These are the activations of a small neural network, seen along a few directions. Each row is one input.
In each table, some parts of the input vary, and every possible input appears once, in random order.
A made-up example of a description, with smaller parts first: one of 3 separate values, together with either a single point or one of 9 places around a ring or (one of 4 places along a line, together with one of 8 places around a ring).
Shared parts are said once, and a part with two or three values counts as separate values.

Other details of the inputs vary at random and push rows far along two fixed directions, the same in every table; ignore that.

Rows:
r1: [ 2  1 -3 -2 -3  0  0 -3  2  7  3  3 -9  1]
r2: [-2 -1  2  0  4 -1  1 -6  5  6  1 12  0 -3]
r3: [ 0 -2 -1  0 -6  4 -1  1  4  5  3 -1 -9 -4]
r4: [  7  50  51  -9  18 -41  -9  38  -1  -7  57 -16  27 -21]
r5: [ 3  2 -5 -4 -3  0 -3 -3  0  5  0  2 -7 -2]
r6: [ 4  1 -5 -3 -4  0 -4 -3  0  6 -1  1 -5 -3]
r7: [-4  3 -3 -2  9  1 -3 -5  1  5 -4  9  4 -4]
r8: [-5 -1  6 -2 -3  8 -3 -2 -5 -3 -3 -5 -5  2]
r9: [-4 -4  4  3  2  3  2 -3  5  3  2 10 -2 -7]
r10: [ -1  -2  -1   0  -4   4   1   1   3   4   4   0 -11  -3]
r11: [ 0 -2 -1 -2  3  0 -3 -5  4  5 -2  9  4 -6]
r12: [-3  5 -6 -1 -3  5 -1  1  1  2 -4 -6 -5 -7]
r13: [-4 -5  4  3  1  3  0 -3  6  3  1  8  0 -8]
r14: [ -7   4  -3  -3  -2   6   4   3  -2   1   1   0 -10  -1]
r15: [ 7 -4  3 -4 -3  3 -7 -7 -5  3 -2 -3 -1  2]
r16: [-1  0  3 -2 -2  8 -4 -4 -5 -2 -7 -9  0 -2]
r17: [ 2  1 -3 -1 -4  0 -2 -3  3  8  2  1 -7 -1]
r18: [ 3  1  1 -2  1  5 -8 -7 -7  4 -6 -6  1  3]
r19: [-6  3 -3 -3 -3  5  2  3 -1  2  0 -2 -9 -3]
r20: [ 4 -4  5 -2 -3  3 -5 -8 -3  4  0 -3 -3  4]
r21: [ 14  -5 -27  14  -4 -14  13  18   4 -19  -3  -5  19  21]
r22: [ 4 -4  6 -2 -2  3 -4 -8 -4  3  1 -1 -5  6]
r23: [-11   0   2  -1   5   4   5  -1   0  -1   0   9  -1  -5]
r24: [ 0  7 -8 -2  1  2 -3 -2 -2  6 -3  0 -5  0]
r25: [ -7   2   3   0  -2  -7   6   2  -1   7  -5  -4 -12  -1]
r26: [ 1 -7  7  0 -4  6 -3 -4 -3  0  2 -3 -6  2]
r27: [ 6 -3  3 -4 -2  3 -6 -8 -6  2 -1 -2 -2  3]
r28: [ 15 -18 -12  17  -8 -10  13  16   3 -25   1  -9  19  24]
r29: [-5 -1  6 -2 -2  8 -2 -3 -6 -4 -1 -3 -6  4]
r30: [-5 -3 12  1 -1 -4  1 -3 -7  3 -7 -7 -8  4]
r31: [ 0 -1  0 -3  5 -1 -2 -5  3  4 -1 11  2 -5]
r32: [  6 -11 -21  16   2 -13  18  18   9 -27  -4  -1  28  13]
r33: [-4  5 -5 -2 -2  5  0  1  0  1 -3 -4 -6 -6]
r34: [ 3  2  1 -3  2  5 -7 -7 -7  3 -5 -4 -1  5]
r35: [-2 -2  2  0  3 -1 -1 -6  6  6  0 10  2 -4]
r36: [-1  1  4 -2 -1  8 -3 -4 -5 -3 -6 -8 -2 -1]
r37: [-10   0   2  -1   4   4   3  -1   1   0  -1   7   0  -7]
r38: [  9  -8 -22  14   5 -15  13  15   7 -20  -4   3  28  18]
r39: [-8  1 -1 -1  7  4  1 -3  3  0 -4  5  3 -9]
Description of these inputs: one of 3 separate values, together with either a single point or (one of 2 separate values, together with one of 6 places around a ring).
The inputs of r33 and r39 match in every part but the choice among 3 separate values. If r12 is changed in the same way as r33 into r39, which row does it become?
Answer: r32
Change only the choice among 2 separate values in r15. List by row number the other rows that result.
Answer: r27
A walk changes only the place on the ring of 6. It starts at r19 and steps to r12. List the rest of the walk in order.
Answer: r21, r6, r17, r3
Change only the choice among 3 separate values in r37. List by row number the other rows that result.
Answer: r8, r19

Rows:
r40: [ 3  7  5  0 -1 -4 -2  6 -1  1  9 -6 -2 -1]
r41: [-12 -20  -8   0  -2  20  -2 -27  -3  13 -32  10 -16   0]
r42: [ 1  7  6 -1  1  1 -2  5 -2 -3  7 -6  3 -2]
r43: [ 2  2 12 -2  3 -5 -3  1 -2 -1  6 -3  6 -1]
r44: [  4 -34 -49  28  -3 -12  34  16  14 -30 -25  14  24  30]
r45: [ 1  7  7 -2 -2 -4  1  7 -3 -2  9 -6 -4 -1]
r46: [ 6  7  5 -3  4 -2 -6  0 -2 -1  7 -1  6  0]
r47: [ 7  4  4 -2 -2 -4 -4  4  0  0  8 -2  3 -2]
r48: [ 5  4  7 -2  2 -3 -6  0 -2  0  9  1  6  1]
r49: [ 6  8  2 -3  1 -3 -4  2 -1  0  8 -4  3 -3]
r50: [-19 -18  -1  -7  -5  30  -7 -34  -3  24 -28  11 -34  -9]
r51: [ 0  9  4 -4 -2 -2  0  8 -3 -2  6 -8 -2 -1]
r52: [-5  8  4  0  7 -8  4  5  8  1  9  9  6 -9]
r53: [ 2 10  2 -2 -1 -3 -3  6 -1  1  7 -8 -1 -1]
What do these inputs look like to the network?
Answer: one of 2 separate values, together with either a single point or one of 6 places around a ring
The inputs of r43 and r41 match in every part but the choice among 2 separate values. If r47 is changed in the same way as r43 into r41, which row does it become?
Answer: r49
Change only the choice among 2 separate values in r44. List by row number the other rows that result.
Answer: r52
Change only the choice among 2 separate values in r40. List by row number the other rows that result.
Answer: r53
